Small tables with named rows and columns. After each table, cells are looked up by row and column.

Mor =
	Serido	Suke	Vusasi	Benotu	Peg	Dimoko
Kekanu	5.42	2.59	7.99	7.54	4.63	9.99
Zamu	5.41	5.51	6.03	1.52	6.36	4.90
Nev	4.90	4.59	5.49	6.87	4.83	9.90
Zevakiz	4.55	4.41	4.42	8.08	1.99	3.88
Kemov	6.63	5.50	7.19	2.18	9.44	6.66
Pes	4.98	6.11	5.26	9.40	1.52	5.48

Dimoko of Kekanu is 9.99
Serido of Kekanu is 5.42
Vusasi of Nev is 5.49
Suke of Nev is 4.59
Peg of Zamu is 6.36
Peg of Kemov is 9.44
Serido of Kemov is 6.63
Vusasi of Kekanu is 7.99
Benotu of Nev is 6.87
Suke of Pes is 6.11
Benotu of Pes is 9.40
Dimoko of Zamu is 4.90
Serido of Zamu is 5.41
Vusasi of Zamu is 6.03

Kege:
         Lofekod  Rufavo  Fogobu  Bovamev
Duto         191     183     147      178
Rog          170     200     169      151
Kekav        160     156     152      154
Kuv          196     196     107      108
Vogum        166     208     161      204
Muzumo       171     154     128      104
Feg           47     101     203      144
Lol          205     206     201      140
Leb          167     157     169      177
Parofet      166     148     175      157
Gonev        194     238     114      183
Pevu         154     190     182      140
Fud          151     143     148      254

Fogobu of Vogum is 161
Bovamev of Leb is 177
Bovamev of Kuv is 108
Rufavo of Fud is 143
Lofekod of Kekav is 160
Lofekod of Muzumo is 171

Table Vaz
|  | Duf | Ruv |
|---|---|---|
| Nen | 150 | 144 |
| Mab | 218 | 213 |
| Mora | 59 | 188 |
| Bok | 226 | 199 |

Ruv of Mab is 213
Ruv of Nen is 144
Duf of Mab is 218
Duf of Bok is 226
Ruv of Mora is 188
Ruv of Bok is 199

Mar:
	Fiduz	Venugo	Bisif	Kivekin	Pedanel	Vofem	Kavome	Nepokes	Dovepo	Ramip
Seser	126	162	82	194	131	122	160	131	124	134
Vepulon	112	87	128	192	203	154	77	115	110	120
Vero	136	135	194	127	135	119	135	118	142	195
Rubu	127	43	212	156	130	225	160	124	99	139
Dalubu	173	107	175	147	102	90	119	201	139	135

Kavome of Seser is 160
Dovepo of Rubu is 99
Kavome of Rubu is 160
Pedanel of Seser is 131
Dovepo of Seser is 124
Kivekin of Seser is 194
Pedanel of Dalubu is 102
Kivekin of Vepulon is 192
Venugo of Rubu is 43
Fiduz of Dalubu is 173
Nepokes of Rubu is 124
Vofem of Rubu is 225
Fiduz of Rubu is 127
Row with the largest Fiduz: Dalubu

Dufizuk
|  | Dava | Nilo | Lef | Mimete |
|---|---|---|---|---|
| Vir | 84.250 | 50.609 | 42.637 | 33.136 |
| Latari | 79.629 | 21.959 | 44.844 | 26.043 |
| Zimi | 43.805 | 13.989 | 53.425 | 35.709 |
| Tob | 94.578 | 37.820 | 68.363 | 39.274 |
| Nifon | 53.250 | 16.066 | 78.019 | 31.503 |
| Komu | 48.227 | 35.714 | 57.731 | 40.236 |
| Pomerud | 80.873 | 58.880 | 80.027 | 70.701 |
| Fur | 98.565 | 67.148 | 64.950 | 44.335 |
| Sepu | 74.666 | 46.101 | 41.515 | 32.531 |
| Dud | 48.071 | 72.117 | 19.961 | 24.307 |
| Mumegi | 77.101 | 21.633 | 52.359 | 28.843 |

What is the Mimete of Komu in Dufizuk?
40.236
What is the Mimete of Latari in Dufizuk?
26.043
What is the Nilo of Pomerud in Dufizuk?
58.880
What is the Mimete of Mumegi in Dufizuk?
28.843
What is the Lef of Vir in Dufizuk?
42.637
What is the Mimete of Fur in Dufizuk?
44.335
What is the Dava of Nifon in Dufizuk?
53.250
What is the Lef of Komu in Dufizuk?
57.731
Row with the largest Nilo: Dud

Vik =
|  | Bom | Ged | Menegud |
|---|---|---|---|
| Duvuse | 44 | 134 | 40 |
| Todaki | 71 | 63 | 8 |
| Femat | 41 | 48 | 149 |
| Suzo | 163 | 185 | 110 |
| Zomu | 87 | 135 | 172 |
| Pef | 140 | 141 | 200 |
| Gimelo | 76 | 47 | 60 |
| Bakipu | 148 | 79 | 46 |
| Dit | 158 | 107 | 56 |
| Geb | 102 | 96 | 21 |
| Gasuse | 180 | 114 | 62 |

Pef, Bom => 140
Gasuse, Bom => 180
Duvuse, Ged => 134
Duvuse, Bom => 44
Todaki, Ged => 63
Bakipu, Menegud => 46
Which row has the largest Bom? Gasuse

Table Rofo
cols = Kiniba, Diliv, Dem, Vik, Tezur, Ler, Lev, Zasoke, Tunil, Lole
Luza: [0.54, 0.28, 0.07, 0.47, 0.12, 0.47, 0.23, 0.60, 0.43, 0.08]
Buk: [0.51, 0.46, 0.29, 0.45, 0.62, 0.53, 0.79, 0.87, 0.18, 0.57]
Digi: [0.56, 0.45, 0.63, 0.17, 0.41, 0.37, 0.22, 0.22, 0.10, 0.20]
Redog: [0.28, 0.81, 0.66, 0.47, 0.68, 0.76, 0.50, 0.43, 0.58, 0.79]

Luza, Zasoke -> 0.60
Buk, Zasoke -> 0.87
Buk, Kiniba -> 0.51
Digi, Tunil -> 0.10
Buk, Tezur -> 0.62
Digi, Kiniba -> 0.56
Luza, Diliv -> 0.28
Buk, Dem -> 0.29
Luza, Vik -> 0.47
Digi, Zasoke -> 0.22
Buk, Tunil -> 0.18
Which row has the largest Kiniba? Digi

Kos =
	Tebefum	Mas	Nuvim	Bizas
Nerazu	163	87	182	185
Kodad	207	53	180	130
Kezuzag	60	40	53	103
Gona	197	119	185	202
Sok	87	144	232	47
Guf	101	182	115	139
Rek	80	146	88	106
Sunumu	104	214	146	196
Makil	97	227	92	109
Bib	169	129	210	242
Seteg	99	172	213	162

Bizas of Kezuzag: 103
Mas of Kodad: 53
Bizas of Gona: 202
Nuvim of Guf: 115
Mas of Sunumu: 214
Mas of Bib: 129
Bizas of Guf: 139
Bizas of Seteg: 162
Mas of Kezuzag: 40
Nuvim of Nerazu: 182
Tebefum of Rek: 80
Bizas of Sunumu: 196
Tebefum of Makil: 97
Nuvim of Rek: 88
Mas of Seteg: 172
Bizas of Makil: 109
Mas of Nerazu: 87
Nuvim of Kezuzag: 53

Pulu:
	Tigize	Lepilat	Luf	Zemo	Bunilad	Kif
Marok	158	135	85	200	247	164
Zaru	119	53	159	213	155	151
Vate	194	141	73	176	168	173
Lupigel	215	133	103	125	181	166
Muti	247	161	154	184	178	167
Kizumu	199	161	178	161	218	141
Nefe	140	146	86	203	167	186
Teg	197	147	82	156	188	148
Ziruto	159	106	97	193	208	70
Lobik	153	146	188	193	150	243

Lupigel, Luf -> 103
Lupigel, Lepilat -> 133
Ziruto, Bunilad -> 208
Lupigel, Kif -> 166
Lobik, Tigize -> 153
Kizumu, Zemo -> 161
Marok, Kif -> 164
Zaru, Luf -> 159
Lupigel, Zemo -> 125
Vate, Zemo -> 176
Vate, Kif -> 173
Lobik, Zemo -> 193
Muti, Tigize -> 247
Teg, Luf -> 82
Ziruto, Tigize -> 159

Rik:
	Mumit	Mus	Biv
Kosibob	116	164	22
Fozuko	137	103	108
Dem	229	69	183
Vof	113	43	164
Doguk	118	107	102
Nel	122	112	156
Fafilas	146	85	177
Bamaguk	93	115	138
Gunune	179	89	149
Nubo	100	75	200
Bem	172	7	228
Pep	65	54	144

Mumit of Kosibob: 116
Biv of Dem: 183
Mus of Doguk: 107
Mumit of Doguk: 118
Mus of Nubo: 75
Biv of Kosibob: 22
Biv of Pep: 144
Biv of Bamaguk: 138
Mumit of Nel: 122
Biv of Fozuko: 108
Mumit of Dem: 229
Mumit of Bem: 172
Biv of Bem: 228
Mus of Fafilas: 85
Mumit of Fozuko: 137
Mus of Pep: 54
Mus of Nel: 112
Mus of Fozuko: 103
Row with the largest Biv: Bem

